A small network was trained on invented records. Each row is its activation on one of them, seen along a few directions.
Here are examples, each followed by its value of one field, W.
The largest differences between rows may come from other fields.
Random noise pushes rows far along 10 fixed directions. That doesn't count. These rows show it; they differ only by the noise:
[-387  188  -16  -42  108  -49 -322  341 -140  907 -127  219  134  120
 -120  -14   44  148  -12   61 -286  536  266 -257 -138 -343   -2  -89
   17]
[-373  326  148 -423 -198 -227  163  308  178  362   32  250 -167 -257
 -377 -203   71   69  179  -91  -12 -248  165  -22  230  233  165    9
 -384]
[  66  217  -38  -57 -237  259 -148  -90  377  184  487    1  434   28
  212 -143  205  117 -486  331  295  259 -168    5   13 -375 -145   -2
  330]
[-217   85  261  252 -280 -377  548   85  584  244  338 -379  357  269
  316 -336 -472  -98 -853 -674  290 -641 -361  387  -26  222  389 -221
   55]
[  80 -273  381  -65 -100  -73   97   58  453 -295  238   -6   94  151
 -133  -75   41  -15  157 -494   43  200 -267  135 -190  297 -270   76
 -444]
[ 248 -244  258  351    0 -340 -359  131  448 -236  444  211   24  544
   37 -160 -357  256   59 -426  -83  321   19  126 -136 -112  -31  291
  -76]
[-202  389   56 -197  289  127 -408 -127 -808  -80 -224 -120  122  136
  -74  204 -153 -206  -32  486   15 -308   51  128  327 -213 -131 -298
  618]
[ 479 -231  276 -324 -327  303 -257 -303  462 -244  596  -78  310  -70
  -62 -152  377    5 -155  -18  259  403 -411  174  -87  -26 -607   71
 -185]
[ 301  -14   -5 -184  -64 -437 -149  408  248 -421  272  589 -712 -217
 -251 -407 -202  393  607   35  -69  -94  415  -44  315  323  556  630
 -279]
[ 210  272  -76  -18  -35  488 -256 -235   37 -852  331  178   59  -12
  263  433  111  -51  176  596  144  255 -162 -301  242 -151  -79   84
  603]
[-661  374   41 -256  -34   34  -26  195  288  -76  565   65  396  450
 -297   85  294  263  -75  196  300  -12 -307  412   80  312 -554  124
 -331]
[-138  -14  -31 -179 -209  -38  -95  291  496   29  607  287 -121   86
 -132   78  164  321  156 -139  -93  461 -183  -69  -43  504  -73  358
 -518]

[ 301 -360  -75  -85  301  396 -337 -125 -642   -8 -263 -302  -94  -67
  112  368  166 -272   91   68 -287  481 -199 -250 -220  108 -188 -213
   44] : w1
[ 555 -380  495  -29  213 -299 -325 -236 -606   20 -549 -287 -187 -107
 -148 -335 -506 -385   34 -320 -199 -397  187  246  -33 -369   17 -267
  263] : w3
[ 347 -265  278   -7  129 -186   36   27   13  172 -360 -109    7  -21
 -183 -556  115 -148  -36 -323    5 -147  265   60 -193 -420    3 -143
 -148] : w4
[-204  255  -45  104  -23 -485 -219  154   62  399  107  339 -225  212
 -312 -246 -249  314    6 -134  -66 -292  488  188  296 -246  225  220
  -33] : w7
[  55   79  -44    6   15  598  -11 -548  -91 -353  -63 -347  589    7
  180  331  376 -348 -309  400  345  164 -238  -77  -39 -433 -553 -312
  561] : w7
[ 224   63    4 -306 -178   69 -306 -261  -89  153  387 -146  -33 -126
   49 -112   23   98 -419   75  148  -92 -243  287  256    9 -121    6
  140] : w10
[ -77  -37   -9 -120 -293 -155    2 -387  -34   34  201 -258  139   -1
 -134  121 -101 -165 -219 -253  188 -560 -312  499  202  384 -297  -79
 -228] : w9
[ 604 -669  145 -255  416 -134 -278   79 -607  226 -448 -363 -129 -157
 -305 -792  193  -67   29  -77   75  -58  163  524 -288  -20 -259   12
 -377] : w1
[ 479   69  124 -128 -223 -226 -559 -409 -282   49  260  -89 -114    7
 -167 -237 -294  -72 -397   71  136 -584   33  434  440 -216 -123  -96
  182] : w8
[-288 -228   34  183  131 -208   41   38  -15  160  219 -282  254  509
  -40   61 -154  137 -246 -403  -24  101 -345  498 -358  369 -309   73
 -350] : w2
[ 125 -176 -203 -636  -87  355 -423 -294 -577  898  -24 -291   35 -475
 -242  122  408 -112 -240  204 -237  322 -241  -63  -43  305 -442 -119
 -233] : w3
[   2  187   97 -250 -199   57 -413 -230  -31 -437  669  -11  -55  302
 -188  522  -95   30   43  -45  -85 -154 -417  173  352  510 -474  -81
 -103] : w5
[ -46  134  126  232 -297 -140  256 -174  410  -27  157  -41  -29  205
   78  271  -98 -193 -118 -461 -119 -314  -52 -164   60  110  172 -127
 -152] : w2
[-136 -272  310  207  294 -437 -353  338  206  520   51    0  367  736
 -510 -430  173  220   -7 -436 -146  282  301  380 -362 -528 -585   93
 -480] : w4
[ 324 -380  -86   31   15  179  -52 -229 -267  335 -374 -146  -72 -211
   41   66  145 -214   65  -88 -192  291   63 -167 -251  -94  -23 -147
  -49] : w9
[-304  280 -507  -19  499 -126  -77  310 -551 -401  166 -116  -46  379
  127 -242  -81  393 -197  782  386 -366   28  608  221  155  146  463
  399] : w10
[-571  400 -532 -431   17  480  365  409 -287  353  -61  183 -307 -558
  -36  562  553  115  303  513 -243  398  -71 -608   52  638  212    5
 -221] : w5
[ 360 -162 -189   64 -201  416 -173 -147   70 -101  356 -139 -121 -245
  537  439   15  -42 -280  157 -244  561 -380 -435 -121  194  205   23
  324] : w6
[ -82   54  -34  150  436  221  -61  166 -426 -493 -464  -48  -29  254
  170  254   41  -66  298  340 -112  179  128 -284 -154 -221  -35  -39
  371] : w6
[-919  595  159  220   95  277  504   40   99 -750 -273   19  227  354
   17  911   17 -352  377  -15   86 -280 -289 -336   70  179 -150 -420
   88] : w8

Here are new rows. What is W for each?
[ 155 -271  138 -569  109  -45 -188   25 -665  259 -350  -72 -415 -469
 -258 -163   48 -160  300  -37 -305  -90   71   -8  109  374    8 -116
 -270] : w6
[ 417 -566 -253  104  345   77  222  224 -208  204 -222 -328   49 -174
  474 -445  -10   56 -404   83  145  243  -58  128 -456   50  421   94
  189] : w1
[-379  247  307  246  216 -178   32  323  294 -278 -200  383  167  455
 -184  128  -41  181  522  -78  -19  187  192 -215  -58 -319 -240  -91
   -1] : w5
[-264  281  221  284 -154  127   21 -288  449 -187  447 -103  551  477
  175  259 -121  -73 -404 -178  202 -173 -382  166   37 -174 -375 -186
  168] : w3
[ 119  121  121 -441   15 -286 -375  103 -328  375  -18  111 -142 -154
 -562 -618   71  229   91  315  114 -448  387  449  276 -292 -190   28
  -60] : w5
[ 335  340  372   47 -298   10 -448 -227  536 -516  267  359  -29   15
  -55   47  -49   55  332  157   15   57  291 -316  279 -794 -225   42
  341] : w6
[ 429 -442   47  398 -107  310  344 -467  235  320 -407 -461  675 -195
  559 -297    1 -349 -543 -114  358  262 -171   -2 -514 -733   14 -375
  607] : w9
[ 432 -195  394  -50 -257  136 -149 -359 -135 -145  -16 -249   99 -197
  210   39 -363 -288 -300 -192  158   18 -389  124   -2   50 -142 -294
  337] : w8
[-309  -13 -241  102  -85  194  262 -291  170   82   84 -311  555  221
    8   80  338  -45 -282  134  414 -171 -345  487 -132   22 -524  -69
 -177] : w9
[ 503 -158   12  288   85 -239 -603 -343 -394 -222  108   75 -229  187
   69   60 -493    3  102  -77 -241  -51  170   89  115 -311  132  131
  390] : w2
